Each row below holds a small network's activations on one record, seen along a few directions.
Records have a field called FATU. Each example row is followed by its value.
The word missing means that the record has no FATU.
Other fields move the rows too, some of them a lot.
Strong random noise was added to every row along 18 fixed directions; ignore it. To show where, here is one row again and again, with new noise each time:
[  78   76 -354 -263  245 -305  245   39 -136  -83  -47  263 -440  580
  282 -177  280  436  -48   27   94  183  -45  -37   73 -158  -10  -29
  499 -335]
[ 467  223 -222   74  109 -147  179  417  -80  -88 -186  232  152  505
  252 -139   49 -121   11 -133 -139 -232  494  -71 -169  125  305  -35
  456  -25]
[ 164 -285  -45 -209  452 -177    1  336  356 -143 -209  148  241  -88
   55 -102 -102   56  161   42 -146  -46  297 -216  396  -38    2  202
   54    3]
[-102  300 -107 -166  371 -144  -74 -230 -178 -128 -196 -164   84 -390
 -195  318   33  -43   71 -258 -119   37  -47  -42 -332  -10  -20  -89
  -19   90]
[ 228  -99  -43  122  272  363  423 -254  176 -384 -137   21  -15 -407
  -57   24  -24  593 -636   -8   77  169 -225 -465  196  132 -334 -208
   63   47]
[-434  230  119 -304 -325 -177   46  -72  -12  831  340 -290 -248   57
  -85  161 -186 -117 -163 -152 -281  126 -119  141  149  -29  321   69
 -579 -212]
[ 147 -298 -200 -220  155 -291 -196   60 -288 -348  274 -379 -121  129
 -341   17   47  252  375 -111 -315  103 -127 -141 -251 -350  179  222
 -385  137]
[ 135 -255 -195  206 -168 -294   71  117  117   50 -388  -88 -193 -125
    7  -40   44  281 -431 -424   25   77    6 -283 -169   39  179  538
 -217  -35]
[ 504 -156  254  240 -114  154  237   67  338  615 -153  133  -97  -52
 -204 -242  151  -54  112  -96  341  297 -199 -280  409 -108 -233 -178
 -156  -45]
[  77   28  -24 -502  202  -82 -100  -80 -208   78 -129 -295   -1 -140
 -102  252  -95 -254   36 -203 -505  140  -30   -3  -94 -187  266  258
 -223   42]
[-142  212  108   19  216  -22 -100  -71  -87  -64 -344  -61   26 -389
    3  205   -2  100 -363  -78  -27   86   39  137  133   40   26  257
 -258  144]
[ 259   83    2  212  306   76  411 -116 -191 -323  248  187  239  -95
  -84 -200 -187  515  103  355    2 -249    9 -430  177 -720 -227 -257
 -265  377]
[-191 -249   55  389 -534 -325  212  210  483  322   89  341 -136  657
  835 -391  161  127 -588 -182  138 -119  115  261  570   49  533   44
  237 -264]
[ 415  187 -182   75   -9 -271    4 -461 -211 -251  318 -284  -63 -406
  124  490 -372 -234  -90 -149  371 -198 -631   53 -136 -459  -76 -438
 -518  160]
[-331  -91 -187 -447  297  242 -243  159 -211   29 -111   21 -262  215
 -674 -316 -537  165 -186  576 -220  220 -180 -158 -377  -30 -368  341
   31  367]
[-202  -23  126  129  108  251  -21   29  216 -121   -6  -57 -115 -459
  215  276  -35 -125  -18 -221  156 -125   22   -1  110  256  -62  221
  -11  -17]
[-298  347   21   12  168 -175 -350   19  -31   14 -493  -42  431 -442
 -168  443   64 -365  112  -94  -10  -56  299  292 -457  243 -111  222
  -38   51]
[ -55  185  172 -195  202  130  114  120  266  600 -210  122   76 -221
 -304   72    5  -79  227  211  137  137   60 -128  227   69 -505   46
 -115  -80]
[ 290 -134    4  289  -10  467  116  -62  138 -325 -139  208 -103  -61
  270  -23  -23 -159 -349 -140  229  153  -71  -56  -32  312   27 -242
  540 -147]
[ 246  -66   40  295   97 -167 -267  107  459  261 -155  208  113  138
 -333 -703  -25 -223  116 -304 -230  -43  -33 -348   19 -120  303 -198
 -193  312]

[ 544   28  -34  -59  143  -47  196  405 -136  194  -52 -274 -692 -164
  316  310 -173  -81 -146 -455  343   44   70  -48  513  306  247  381
 -175 -182] -> missing
[-291  176  266  213  473  376 -208  105  -35 -679  358    3   64 -501
  219  316   27  118  512  309  303 -376  192  226  408  -21 -270  129
 -296  200] -> fil
[ 177  494   20 -313  209  138   86 -618 -275  180 -168 -135 -334 -447
  -12  354  179   -1 -218 -167  109  333 -470   14   91 -198 -168 -216
 -304 -239] -> fil
[-136 -114 -308 -349   62  -10 -151  312 -472 -253    2    9 -516  328
  145   67 -321  -74   58  216   22  -46   78  111 -367  -81   71  630
  320  -97] -> vorek
[ 193  243 -240  -95  267 -172 -458   66   26 -839  145  275  203  234
  190 -266 -273  186 -369  596 -288 -147  174  286  377 -146  172   27
 -452  -57] -> melak
[ 171 -288 -147 -350 -268 -261  -64   54  345  140  250 -281  -55  191
   -1   34 -117 -150  -36 -158 -275  -13 -183  -15   97  112  226  115
 -291 -188] -> melak
[ 127  -68  -61 -253  450 -213 -488  302 -344 -179 -185 -286 -528  198
 -366  -30  199  193  378   45  318  232 -251  296   98   -3 -140  403
  -97  352] -> ramom
[  10 -315   18  -78  -26  138  323 -277   62   70  125 -101 -145 -276
   98  112 -183   27  -65 -141  281  122 -278 -187  124 -177  -77 -232
  232  -53] -> bubag
[-432  138  412   29  158    8 -171  297 -140  254  124 -535  -57 -333
 -272  369   85 -181  418 -459  177 -108   87  384  112  566  136 -120
   -6  506] -> missing
[  56   94  164   13 -165 -142   29 -185   30   63 -170 -181  210  -62
  -27  250  652  175   93  -36  -93   83  -95  202   52 -227 -290  267
 -318   60] -> regu
[  -9  398  308  435 -235  153  -75  -18 -325  -37 -154   80  245   93
   17   86  303   18 -107  411  172  -65  103  512  -37 -201 -204  122
 -158  366] -> regu
[ 363 -414  164  155   66  146 -127  309  -70 -393  297 -212  241  -61
 -344  -50  -47  207  184  114  -95  239  259  -49  245   37  128  -27
 -339   65] -> lasit
[-251 -208  -50 -334  454  -42 -182  144   35 -201 -573 -108   24  -11
   71   61   96 -157  224  -26   24 -328  -89  101 -250  -52 -299  586
  577  685] -> ramom
[  86  349  -47  251 -257 -117  340 -164 -329  249 -572  127  735 -225
 -310  286    8 -112   29  199  278 -163  245  -12 -845 -259 -547 -101
  318  337] -> zur
[-275   48  136  -87 -239    8 -172 -109  -56  370  134 -270 -509  364
  -19  -92  224   31 -179  -93   56  162 -446  331  136   18  102  123
 -172  183] -> ramom
[ -70 -419  149  182   33  357    7 -110  127 -384  363  148 -278  -93
  202 -448 -135   37  386   22 -139 -301 -212 -316  208 -686   99  328
 -113  408] -> zur
[  64  153  175 -115 -118  620 -109  -46  -86 -123  167   77   -5  106
  166  306  -20 -414  133  453  172   74  -68  422  -48  248 -406 -187
  308 -187] -> missing
[  54  254  -21 -267  230  353 -144   40 -622 -104    1   21 -330   68
 -356   25   43 -227  633   38 -149  351  160   52 -414 -113   71  112
  287  -95] -> zur
[-111  208  349  121   60  366  114 -253    9  -92  335  -11  649 -140
 -264  -11  230  -19  302  159 -557   45  268  -30   11 -100  144 -559
  -99   25] -> lasit
[ 265 -355  155  -51  176  143   -3  384 -235 -282  227  -90  -88   56
   49   -3 -167  135  291  270  266  113  202  161  534 -136   82  124
   -8   85] -> bubag
[ -43  357  -75 -267  226 -136  -26   63 -300  130  111 -439 -415 -160
 -273  208 -175  397 -272 -100  -27  -72 -141  -64  130   22  -31  325
 -720  284] -> gozo
[ 176  405 -214 -167  239 -328 -338 -208 -100  -30 -141   93 -135   30
 -266 -296 -387  -47 -337  279    2 -114 -468   -9    7 -402 -156  -65
 -564  370] -> vorek
[  12 -352  251  151 -232    8  143   -2 -325   -3 -102 -185   35 -251
  -83  139   -4  234  -32  -17  164  381   71  155  228 -176  244  212
 -164   24] -> melak
[ 290  315  -74  207 -160   89  624   56  123  353 -261   26   36  -90
 -123   50  424  469  -91 -222  198 -105  247 -463 -155  298 -344   54
   73 -206] -> bubag
[ -49  228 -210   73  220 -777  128  -30  -25  118  328   64  127    9
    6  -54 -352  350  -25   53  282 -266  -45  -81  293 -387   87 -490
 -334  132] -> vorek
[-267 -123   92  -43 -189   53   75   -3  302   72  157 -136 -208  162
  310   38   77  340 -703    9  103  162 -135  240  578  436  116  -53
  -68 -200] -> gozo
[  30  -21   86 -241   97  552  169  -64 -205  -20  116  247 -104 -176
 -162 -152 -326   71   94  638  -98  132   30 -250  117 -434 -380  267
 -187  -74] -> lasit
[ 643  467  104  280 -432  178  175  121 -206 -113 -141   -8  313  491
  344   39  389 -163 -332  128 -186 -431  139  343 -106   24    2  174
  -48  352] -> regu
[-474  -10   18 -131  104  -61  -92  -17  480  258  271   31  176  280
 -227 -424   49   96  180   -5 -348 -169  -23 -151   55  119  101 -336
   55   97] -> gozo

Which value of FATU does each new row have?
[ 148 -301  160 -244  108 -176  329  -53   15 -120  321 -293   69 -123
  408   87  -27   91  109 -172 -272 -277 -105  -95  619 -570  255   97
 -209  388] -> regu
[  17 -130  -57  -39   68  302 -140  120   28 -111   69 -125 -267    1
 -126 -118 -189 -140   -6 -253  -80   73  -23 -119 -147  381  306  -11
  175  -33] -> gozo
[-232  234 -326  484  -86 -290 -107  -96 -328 -345  121   84 -587   26
  225    8  118  344  -62 -366  484  -46   68   39 -386   21  351   90
   42 -292] -> ramom
[ 327  -82 -244 -280   -1  -10  143  -76 -130  -51 -154 -272 -396  314
 -185 -123  358  215 -138 -322  -86  192 -358 -156 -331  181  -84   23
  426  149] -> zur
[  90    1   35  -31  213 -255 -237 -219 -162  -55   35  -73  159 -273
 -437 -121 -148  -26   91 -174 -181  400  -34   23   94 -131  458 -610
 -299  -94] -> missing
[-506  395 -228 -411  362  -55  197  190 -169  264  134  148 -338  -20
 -338  -18 -526  396  144  572  200 -206   12 -189  -51 -172 -609  258
  -47  212] -> zur
[-272  -87  -68 -129  212   52 -122  199  130 -323  162   49   -1   93
    0  -33  -37  182   87   37  -21   90  195  132   73  560   72 -255
  402 -195] -> missing
[-219 -322 -117  -95 -224 -250  129 -123  530   88  160  361  225   60
  257 -283 -138  181  -56  354  -90  -81  107 -192  306 -437  -61   87
 -143 -417] -> melak
[ 101 -292  199  -41 -585  533   13 -193  115  -42  221 -377  -92  132
  120  -16   63 -282 -355  -73 -425 -130 -385   36 -133   42   69  317
 -145  344] -> zur
[-173  166   -7  -72  347 -274  112 -101  -23  291    1   25  -14 -127
  -93  -75 -189  -15  -12 -409 -108  102  105 -198  122  -52  413 -423
  175   37] -> vorek
